These are the activations of a small neural network, seen along a few directions. Each row is one input.
In each table, some parts of the input vary, and every possible input appears once, in random order.
A made-up example of a description, with smaller parts first: one of 8 places around a ring, together with either a single point or one of 9 places along a line or (one of 2 separate values, together with one of 6 places along a line).
Shared parts are said once, and a part with two or three values counts as separate values.
In the rows, 128 means zero.

Other details of the inputs vary at random and push rows far along two fixed directions, the same in every table; ignore that.

A family of inputs:
x1: [147 160 167 147 143 128 143 156 144 129 136]
x2: [ 99 103  84  82 139  98 130  93 102 147 117]
x3: [106  78  79  99 123  94 168  99 161  97 108]
x4: [158 158 184 162 131 182 129 155 157 147 157]
x5: [ 93 157  87  67 170  91 141  98 121 129 107]
x6: [109 102  61 104 138  88 145  83 150 132 121]
x7: [122 157 135 132 135 143  96 150 117 171 121]
x8: [177 166 179 174 119 169 132 148 137 121 156]
x9: [161 232 194 155 153 157 106 144 106 145 161]
x10: [109  83  76  90 110 103 139  79  97 106 113]
x11: [127  31 148 126  75 162 160 150 144  95 111]
x12: [143 177 206 148 137 167 103 162 107 167 159]
x13: [116 215  82  94 195  61 121 126 119 158 112]
x14: [146 125 210 171 104 144 110 184 134 124 139]
x15: [101 184  64  88 169  80  86 125  98 186 108]
x16: [167 139 191 172 124 175 139 154 153 142 159]
x17: [116 166  64 117 162  59  90 117 131 166 115]
x18: [129 133 104 107 133 119 143  86 111 112 128]
x19: [111 204  93  97 193  63 113  95  97 176 130]
x20: [107  80  73  98 125 146 153  87 165 123 109]
x21: [155 235 153 155 157 149 101 143 126 151 142]
x22: [124 117  91 126 106  99 113 117 107 123 118]
x23: [135  35 123 129  56 188 146 125 140  85 118]
x24: [124 124  48 118 119  82 121 103 129 120 109]
x25: [130 215 214 141 156 150 100 177 102 160 139]
x26: [151 138 177 170 114 134 129 181 152 127 136]
x27: [124 170 175 133 143 156 103 142 107 167 140]
x28: [146 122 149 144 119 139 138 170 149 125 121]
x29: [127  28 140 129  64 153 145  92 130  72 132]
x30: [153 129 157 159 113 175 120 166 156 147 139]
x31: [156 222 172 164 162 106 101 195 123 166 134]
x32: [127 173 191 124 141 145 117 164 108 142 137]
x33: [114 105 160 112 124 164 161 120 148 104 120]
x34: [101 161  81  94 170  64 126  80 113 155 129]
x35: [125 149  49 103 132 108 113 113 128 130 104]
x36: [162  76 191 162  80 188 166 116 138  82 154]
x37: [153 103 149 152  86 161 124 147 115 116 131]
x38: [122  62 160 133  97 142 130 112 131 118 142]
x39: [142 188 163 213 194 173  92 195  88 114 184]
x40: [122  37 140 119  64 197 154 100 132  80 121]
x41: [132  78  57 113  99 122 142 105 139 103 104]
x42: [ 96 135 101  82 152  74 131 115  95 136 108]
x43: [125  78 165 139  98 144 137 122 124 128 147]
x44: [100 119  65 103 135  71 109 110 111 158 112]
x45: [131 146 168 133 123 149 116 178 124 139 123]
x46: [129  40 140 132  65 153 154  99 123  80 136]
x47: [133  22 139 141  71 165 149 133 142 115 125]
x48: [144 163 155 152 111 166  97 155 111 139 127]
x49: [143  40 136 143  90 169 174 112 172 103 137]
x50: [130 201 199 142 158  98  93 162  99 151 145]
x51: [158 188 192 166 136 132 108 125 116 123 162]
x52: [141 178 208 154 145 126 135 152 127 130 154]
x53: [134  38 131 142  91 153 158 101 181  96 137]
x54: [131 107 187 139 121 135 148 126 147  98 141]
x55: [ 89 105  98  84 133  75 139 105 109 120 110]
x56: [ 84  98  78 139 198 128 133 157 110  91 137]
x57: [152 112 182 162 103 167 118 168 124 151 143]
x58: [119 190  90 108 161  70 118  83  98 134 132]
x59: [116  86  47 104 102 137 134  98 147 105  92]
x60: [149 184 171 152 139 148 113 191 144 146 130]
x61: [137  68 128 146  76 138 119 122 129  96 125]
x62: [161 139 204 161 101 174 123 149 100 121 156]
x63: [102  91  73  80 143 103 155  70 127 129 117]
x64: [141  56 183 152  78 166 151 169 140 103 125]
x65: [163 167 148 174 117 125  94 151 135 128 141]
x66: [116  26 150 124  68 190 158 147 157  91 102]
x67: [131  94 170 149  95 134 134 165 133 117 127]
x68: [135 183  60 121 150  74 102 121 109 147 112]
x69: [136 122 189 145 122 192 142 126 146 133 147]
x70: [144  42 120 144  75 155 159  91 170  66 132]
x71: [100  93  42  93 128 120 128 102 152 141  92]
x72: [125 204  62 114 166  60 111  95 114 142 125]
x73: [107 141  67 103 152  56 112 125 140 132  98]
x74: [171 159 181 168 111 191 132 149 148 115 154]
x75: [103 151  90  97 168  69 117  77 120 147 128]
x76: [108 180  80  89 160 109 121  78 107 132 114]
x77: [ 97  65 105  79 116 112 158 107 117 106 105]
x78: [172 239 165 170 159 122 104 151 113 153 156]
x79: [102 121  90  91 146  86 122  97  96 154 121]
x80: [ 93 108  62  77 144 114 156  97 158 112  90]
x81: [119 190  61 105 155  60  88 118  77 159 108]
x82: [165 186 171 178 141 134 101 178 131 174 149]
x83: [145 168 178 140 119 164 109 142  98 132 148]
x84: [120 118  58 106 140  96 124 117 136 153 108]
x85: [102  78  73  95 115 131 148 124 162 109  84]
x86: [ 97  79  86  72 136 102 173  85 133 100 104]
x87: [107  71 114  93 124 114 176  95 138  94 113]
x88: [106 203  74  82 187  78 123 121 130 150 107]
x89: [127  35 137 131  90 144 173 114 184  71 122]
x90: [107 132 112 175 202 151 108 168 104 126 166]
x91: [152 164 197 179 125 134  82 174 120 165 154]
x92: [118 199  65 120 174  52  90 128 119 184 120]
x93: [123  83 140 113 116 169 157 101 147 118 137]
Description of these inputs: one of 3 separate values, together with either a single point or (one of 5 places around a ring, together with one of 6 places along a line).
Changing only the choice among 3 separate values turns x23 into x45. The same change can be made to x51. Which row results? -> x54
Changing only the choice among 3 separate values turns x72 into x3. The same change can be made to x37. Which row results? -> x11
Change only the choice among 3 separate values in x29. List by row number the other rows that result. -> x38, x50
Change only the place on the line of 6 in x36. List by row number the other rows that result. -> x9, x18, x51, x58, x76
Change only the place on the line of 6 in x17. List by row number the other rows that result. -> x30, x71, x82, x84, x92

A family of inputs:
x94: [108 117 129  87 129 113 150  75 109 114 128]
x95: [118 134 111 123 141 121 121 135 126 134 120]
x96: [119 124  91 114 136 116 131 118 137 130 117]
x97: [137 195 131 137 148 106  97 143 109 162 132]
x98: [ 99 125 125  79 144 103 145  81 104 123 125]
x99: [121 171 107 114 153  91 104 135 111 156 117]
x100: [146 120 215 142 110 174 157 113 130 105 159]
x101: [121  59 113 123  98 147 143 124 136 105 120]
x102: [142 190 133 141 148 108 105 141 124 152 134]
x103: [108 120  86 105 139 107 129 120 130 134 110]
x104: [134 145 128 137 125 127 112 135 119 136 129]
x105: [144 115 151 147 114 155 137 145 148 120 132]
x106: [148 154 166 161 131 156 119 159 136 133 144]
x107: [139 131 141 140 113 128 122 138 131 131 130]
x108: [133 150 143 140 134 130 108 149 118 142 132]
x109: [148 100 183 167 103 169 129 161 133 117 147]
x110: [134 114 220 137 117 175 159 127 129 108 154]
x111: [118  80  90 117 117 136 146 115 143 106 118]
x112: [110 120  88 105 139 104 130 121 131 132 107]
x113: [117 157  84 115 150  86 107 116 106 143 120]
x114: [135 109 151 148 118 158 133 152 136 120 134]
x115: [130 137 113 124 124 113 119 125 123 137 120]
x116: [150 169 157 159 133 143 110 150 127 140 143]
x117: [116 105 107 116 125 118 136 128 140 124 114]
x118: [135 176 197 129 151 142 139 121 116 130 155]
x119: [136 127 118 130 121 127 128 124 137 127 123]
x120: [124  77 103 123 100 137 138 115 132 109 120]
x121: [124  64 109 130 109 147 152 119 149  97 125]
x122: [129 140 133 131 130 125 115 142 122 143 127]
x123: [123 193 123 135 172  99 101 150 108 157 131]
x124: [116 117 100 110 127 103 124 124 127 132 114]
x125: [116 125  84 108 138 102 132 115 139 128 113]
x126: [126 108  98 127 125 122 132 113 132 116 125]
x127: [146 144 142 151 126 144 120 142 129 130 139]
x128: [130  69 109 127  95 148 149 111 151 105 121]
What do these inputs look like to the network? -> one of 5 places around a ring, together with either a single point or one of 6 places along a line
Changing only the place on the ring of 5 turns x110 into x94. The same change can be made to x112. Which row results? -> x115
A walk changes only the place on the ring of 5. It starts at x126 and steps to x121. List the rest of the walk in order. -> x123, x109, x113

A family of inputs:
x129: [127 125 150 134 133 138 128 138 118 129 138]
x130: [ 90 171  50  70 181  62 116  99 105 154 100]
x131: [ 94 173  45  79 187  63 117  92 106 145 107]
x132: [153 212 126 167 159 113  86 176 122 165 137]
x133: [125  91 134 130 115 140 152 118 145 101 130]
x134: [146  95 179 143  95 162 146 137 148 113 138]
x135: [140 180 152 131 139 126 116 137 116 153 133]
x136: [128  57 135 126  86 155 152 108 135 101 127]
x137: [138 147 180 146 127 143 129 152 133 131 138]
x138: [152 126 155 172 109 160 112 175 151 140 132]
x139: [127  63 127 126  99 167 158 108 147  94 132]
x140: [106  82  66  92 116 112 150  75 135 102 106]
x141: [117  38  94 105  94 133 167  84 155  85 116]
x142: [124 144 134 119 133 135 124 128 124 134 126]
x143: [104 121  94 102 142  90 130 107 115 130 119]
x144: [140 143 173 149 125 154 118 145 116 133 147]
x145: [136 163 156 137 138 114 112 136 113 142 140]
x146: [156 173 155 177 128 138  90 189 122 150 138]
Changing only one part turns x144 into x142. The same change can be made to x143. Which row results? -> x137
What do these inputs look like to the network? -> one of 3 separate values, together with either a single point or one of 5 places around a ring
A walk changes only the place on the ring of 5. It starts at x139 and steps to x140. List the rest of the walk in order. -> x141, x133, x131
Change only the choice among 3 separate values in x138. List by row number the other rows that result. -> x132, x146
